These are the activations of a small neural network, seen along a few directions. Each row is one input.
In each table, some parts of the input vary, and every possible input appears once, in random order.
Descriptions start from the smaller parts, as in this example, which fits no table here: one of 5 places around a ring, together with either a single point or one of 9 places around a ring or (one of 3 separate values, together with one of 6 places along a line).
Shared parts are said once, and a part with two or three values counts as separate values.
In the rows, 100 means zero.

Other details of the inputs shift rows strongly along three fixed directions, in all tables alike. That doesn't count.

Table:
r1: 48 120 89 128 85 104 51 55 99 106 73 143 126 79 92
r2: 98 73 91 103 104 80 54 88 76 91 137 108 95 176 111
r3: 65 105 111 125 100 66 40 66 108 71 136 136 72 124 128
r4: 139 141 119 129 64 138 74 104 84 109 58 96 127 80 103
r5: 169 70 117 66 92 86 153 151 116 110 132 71 58 100 120
r6: 80 60 69 107 123 66 158 77 120 81 156 64 66 115 91
r7: 127 153 125 130 68 122 70 106 95 104 57 105 128 61 105
r8: 90 78 103 134 90 77 44 60 102 71 135 113 91 147 119
r9: 160 72 127 74 89 77 156 152 126 103 125 81 58 95 127
r10: 84 93 69 120 86 135 51 48 72 119 86 111 141 115 80
r11: 115 122 116 71 105 131 179 114 83 119 84 46 109 51 85
r12: 169 114 128 109 91 92 71 145 81 93 122 78 85 144 126
r13: 34 125 84 113 83 108 54 70 124 112 81 136 132 85 76
r14: 115 159 124 117 64 127 71 123 121 110 64 97 135 67 88
r15: 137 111 116 87 75 128 170 118 114 145 84 94 113 48 90
r16: 79 68 90 108 90 66 40 104 134 71 122 105 92 146 106
r17: 106 126 138 72 138 107 172 116 71 125 55 81 94 54 94
r18: 71 69 71 93 105 73 155 65 112 146 79 145 121 66 83
r19: 90 159 132 94 83 124 61 148 117 113 39 116 108 68 100
r20: 86 97 64 123 77 128 52 47 79 114 81 111 139 112 79
r21: 107 76 80 118 93 64 55 87 103 85 128 109 94 165 108
r22: 108 132 154 82 124 95 59 153 97 49 96 45 63 124 119
r23: 53 78 101 67 146 70 148 86 85 86 163 91 44 106 83
r24: 63 70 67 79 131 94 166 61 71 124 79 87 118 89 76
r25: 138 114 107 89 96 118 167 124 111 122 70 117 117 28 105
r26: 81 94 91 120 100 44 50 92 118 79 125 130 87 139 118
r27: 145 102 132 87 111 72 156 144 120 83 136 116 54 63 146
r28: 86 91 78 150 110 77 62 67 92 45 131 65 82 147 103
r29: 182 81 112 85 102 93 162 136 109 92 138 90 67 93 133
r30: 56 107 78 120 77 116 56 69 123 115 82 119 146 99 70
r31: 158 100 91 80 95 142 166 121 90 133 78 98 117 54 99
r32: 78 60 95 92 122 29 140 85 121 107 144 144 61 99 121
r33: 100 68 78 99 109 107 51 85 85 68 144 107 100 166 115
r34: 75 61 73 97 107 80 155 69 107 149 82 140 122 72 83
r35: 118 148 105 102 105 152 87 126 66 73 52 51 135 88 95
r36: 73 36 78 62 132 66 146 89 101 79 139 60 69 123 102
r37: 163 120 133 122 81 78 72 145 99 82 109 88 83 136 130
r38: 90 171 130 98 125 125 76 138 45 98 47 85 102 91 74
r39: 101 44 77 87 97 70 141 71 129 108 167 103 77 121 101
r40: 103 139 143 80 129 97 59 168 77 53 106 57 48 125 105
r41: 85 170 143 93 105 141 73 117 85 88 58 58 116 82 80
r42: 120 158 108 114 81 131 71 133 107 95 52 116 130 63 107
r43: 100 128 115 65 143 134 172 134 56 105 74 91 85 42 84
r44: 76 39 55 61 103 117 146 78 104 154 89 111 119 89 68
r45: 91 54 67 114 137 46 160 83 101 87 135 79 65 125 99
r46: 97 164 146 108 109 138 73 100 60 83 51 67 112 75 95
r47: 110 143 98 118 97 136 83 147 100 91 35 43 117 90 78
r48: 123 104 114 73 85 105 163 139 127 138 57 104 107 33 93
r49: 107 77 82 129 84 81 46 60 99 73 139 104 91 151 113
r50: 151 121 140 97 83 119 64 139 92 87 143 67 85 140 120
r51: 72 83 59 95 78 120 56 84 116 117 62 108 137 121 67
r52: 78 59 63 77 99 123 149 59 103 156 113 112 126 84 67
r53: 91 58 56 85 102 98 154 64 89 155 87 126 122 91 76
r54: 126 119 155 83 102 72 154 138 131 105 150 110 42 67 135
r55: 130 139 117 117 82 149 73 127 96 100 50 105 138 84 103
r56: 115 150 152 107 123 98 66 127 52 50 122 67 52 115 113
r57: 61 65 82 89 94 109 151 57 121 148 99 126 124 74 74
r58: 73 62 89 82 128 60 139 81 124 88 151 151 59 92 128
r59: 147 129 106 136 113 103 86 148 97 37 112 43 79 125 122
r60: 85 86 52 103 98 143 61 70 85 109 82 116 149 119 79
r61: 127 148 154 116 100 67 60 150 106 83 109 115 64 114 141
r62: 44 121 75 114 77 107 56 69 127 112 81 130 138 89 74
r63: 92 21 82 56 113 80 136 93 103 113 153 102 70 137 105
r64: 91 77 101 124 99 61 52 87 105 84 123 118 95 161 114
r65: 60 46 75 73 99 104 150 76 122 147 73 126 117 78 75
r66: 140 110 126 106 86 115 163 105 94 138 78 107 109 30 108
r67: 37 115 83 96 132 130 62 68 78 71 60 97 131 104 77
r68: 57 116 79 129 80 103 52 52 102 106 73 137 132 83 90
r69: 93 76 80 124 101 78 48 89 119 57 134 119 102 140 117
r70: 162 123 126 109 73 107 67 137 111 83 139 64 83 131 117
r71: 175 80 119 90 100 90 164 136 111 88 135 95 68 89 138
r72: 45 101 71 97 83 100 55 90 129 110 57 130 130 93 77
r73: 64 71 74 89 120 110 159 38 66 112 93 81 115 74 81
r74: 58 86 95 101 97 59 40 106 137 69 120 122 77 131 113
r75: 76 95 80 112 88 140 52 48 61 118 87 115 139 122 83
Each input here is: one of 5 separate values, together with either one of 4 places along a line or one of 11 places along a line.
Question: The inputs of r54 and r19 match in every part but the choice among 5 separate values. If r11 is changed in the same way as r54 into r19, which row does it become?
Answer: r36
Question: Which other rows does r14 become when the place on the line of 11 takes its other values? List them by row number.
Answer: r13, r15, r30, r39, r50, r52, r54, r57, r62, r70
Question: Which other rows does r46 become when the choice among 5 separate values takes its other values? List them by row number.
Answer: r17, r22, r41, r67
Question: Which other rows does r21 become when the place on the line of 11 takes its other values? List them by row number.
Answer: r2, r12, r18, r26, r32, r34, r37, r53, r61, r64

Table:
r76: 74 59 75 110 95 80 81 70 113 89 125 105 100 131 94
r77: 70 74 83 110 119 81 78 57 94 82 127 122 93 120 104
r78: 78 67 67 80 96 112 138 75 115 136 86 119 113 79 78
r79: 106 127 91 105 83 156 88 89 77 127 47 105 142 80 77
r80: 81 70 76 87 98 106 143 66 110 135 89 111 127 81 80
r81: 110 88 127 71 114 70 168 118 107 120 123 115 59 69 109
r82: 71 76 69 92 105 99 141 78 112 138 81 120 115 79 80
r83: 157 120 137 114 91 96 60 126 88 69 126 74 88 140 131
r84: 116 90 119 83 113 82 173 99 97 110 128 98 67 65 123
r85: 148 132 127 127 93 88 67 134 95 68 122 72 78 132 129
r86: 72 63 71 91 101 84 74 85 115 100 132 120 101 137 95
r87: 76 149 110 109 88 132 84 96 91 124 43 108 133 62 70
r88: 146 121 127 121 87 85 62 139 107 65 118 72 77 125 128
r89: 107 78 122 85 112 49 109 116 117 74 159 106 45 121 139
r90: 54 80 85 105 107 75 81 64 112 84 126 113 91 118 105
r91: 89 140 99 113 94 142 86 90 85 119 41 109 141 58 80
r92: 78 128 100 126 87 110 29 106 113 74 80 108 121 124 97
r93: 77 61 78 93 100 75 77 76 117 99 122 119 106 140 99
r94: 132 71 106 75 108 76 169 124 111 122 115 106 71 76 118
r95: 93 124 88 97 79 149 83 111 102 135 51 104 146 76 72
r96: 150 118 132 91 82 114 118 153 101 118 76 89 98 77 109
r97: 65 126 98 94 116 116 33 121 85 67 72 70 108 140 80
r98: 126 65 106 97 105 53 112 118 122 76 156 91 52 127 132
r99: 78 65 69 103 96 87 81 67 117 88 128 108 96 133 94
r100: 120 83 115 90 111 82 177 111 116 105 124 102 75 69 114
r101: 98 120 92 121 87 128 23 93 80 86 98 97 128 138 94
r102: 71 73 71 115 106 73 85 69 114 91 123 109 97 132 96
r103: 55 80 71 74 135 117 153 71 73 111 81 79 108 83 64
r104: 67 71 71 101 101 69 79 76 120 83 122 116 98 122 98
r105: 89 112 95 122 75 113 24 107 108 86 79 95 122 131 91
r106: 136 130 138 120 97 86 57 135 112 57 121 82 73 115 129
r107: 74 76 70 110 105 74 83 61 102 79 127 111 100 122 99
r108: 135 151 146 103 96 113 120 129 83 108 85 87 89 62 106
r109: 50 80 72 71 133 114 149 78 87 112 79 79 107 83 63
r110: 138 133 138 91 97 110 116 149 105 109 76 102 91 61 113
r111: 99 122 88 123 79 124 27 89 94 80 89 94 120 135 93
r112: 133 69 106 96 105 70 115 107 106 77 177 85 59 133 127
r113: 99 137 92 117 92 143 92 92 73 131 40 106 144 77 79
r114: 85 134 99 134 90 114 32 91 95 70 86 102 124 125 98
r115: 142 129 127 118 87 81 62 138 109 57 121 76 81 118 126
r116: 72 76 70 87 107 97 140 82 107 141 79 130 116 82 81
r117: 79 80 72 92 109 105 142 61 85 125 87 122 121 70 84
r118: 54 72 76 90 139 93 90 68 70 69 120 77 88 141 84
r119: 44 71 74 81 134 86 87 85 99 72 115 77 86 139 81
r120: 97 121 92 130 89 115 25 90 80 81 81 97 122 132 100
r121: 120 89 123 82 118 85 172 98 87 112 127 102 66 67 126
r122: 149 127 124 96 84 125 118 143 102 114 95 77 103 76 104
r123: 137 134 137 97 95 113 116 145 109 106 78 93 92 59 113
r124: 64 79 79 85 107 101 142 82 111 128 81 138 117 72 83
r125: 81 74 66 96 104 106 142 64 93 130 84 114 118 74 82
r126: 73 142 104 100 85 137 83 103 99 125 39 110 136 61 85
r127: 154 123 126 84 83 120 117 150 106 115 81 93 93 81 109
r128: 136 69 110 87 102 89 177 106 98 117 125 90 75 77 112
r129: 153 115 135 121 87 97 60 132 84 67 123 73 80 134 128
r130: 152 123 133 91 83 115 120 143 110 116 82 80 105 80 111
r131: 51 81 91 101 108 69 77 72 113 90 125 121 84 121 93
r132: 146 133 128 89 87 106 120 153 103 108 76 96 99 66 112
r133: 69 75 81 114 114 83 86 60 95 79 128 122 98 127 104
r134: 83 150 113 110 95 140 85 87 68 127 43 112 134 63 74
r135: 140 74 112 81 105 87 177 100 102 119 129 90 83 82 115
Question: What do these inputs look like to the network?
Answer: one of 5 places along a line, together with either a single point or one of 11 places along a line
Question: The inputs of r98 and r120 match in every part but the place on the line of 5. If r126 is changed in the same way as r98 into r120, which row does it become?
Answer: r121
Question: The inputs of r132 and r107 match in every part but the place on the line of 5. If r93 is changed in the same way as r132 into r107, which row does it become?
Answer: r135
Question: List by row number the other rows that have the place on the line of 5 in common with r99.
Answer: r76, r80, r87, r88, r90, r100, r102, r106, r109, r115, r122
Question: A walk changes only the place on the line of 5. It starts at r124 and steps to r92. List the rest of the walk in order.
Answer: r100, r114, r133

Table:
r136: 130 154 120 131 73 135 47 118 91 98 61 97 130 96 102
r137: 86 29 69 99 113 44 123 48 115 83 178 122 70 132 120
r138: 133 120 119 115 103 97 64 116 83 58 123 67 85 133 121
r139: 126 139 135 107 96 111 62 133 88 75 96 65 89 115 111
r140: 31 101 59 128 85 104 15 56 118 87 79 128 138 129 75
r141: 125 76 126 74 126 72 158 123 101 86 147 86 51 95 122
r142: 87 8 56 82 119 63 126 63 112 89 173 94 75 162 107
r143: 91 114 100 79 107 129 149 102 84 131 64 100 115 57 79
r144: 96 100 102 87 97 114 132 99 107 132 75 126 115 59 91
r145: 59 79 73 92 98 102 121 64 108 130 91 137 119 82 83
r146: 114 122 124 107 105 82 61 131 100 59 112 72 79 132 115
r147: 134 77 124 86 105 55 155 124 124 96 142 104 56 92 129
r148: 146 113 127 92 92 99 150 128 103 123 104 99 85 64 114
r149: 59 86 71 92 99 108 115 71 106 135 67 138 124 71 80
r150: 42 122 73 117 98 126 33 77 96 85 59 98 137 114 67
r151: 61 71 72 123 116 75 37 54 93 52 145 98 88 173 100
r152: 97 69 55 93 76 126 115 78 110 146 72 119 145 88 70
r153: 60 86 74 94 101 102 120 73 113 134 77 134 125 73 82
r154: 142 135 132 125 79 105 56 134 95 83 97 91 99 110 123
r155: 114 150 119 114 93 126 52 124 80 86 75 74 111 109 93
r156: 116 122 124 104 106 89 57 133 95 60 113 75 71 129 119
r157: 130 113 128 79 116 101 158 139 95 109 98 79 78 66 110
r158: 96 96 96 89 110 117 148 93 78 126 78 94 109 69 86
r159: 127 117 124 89 87 118 145 117 103 137 74 103 106 50 102
Question: The inputs of r157 and r153 match in every part but one. If r156 is changed in the same way as r157 into r153, which row does it become?
Answer: r149
Question: What do these inputs look like to the network?
Answer: one of 2 separate values, together with either a single point or one of 11 places along a line
Question: Which other rows does r150 become when the choice among 2 separate values takes its other values? List them by row number.
Answer: r140
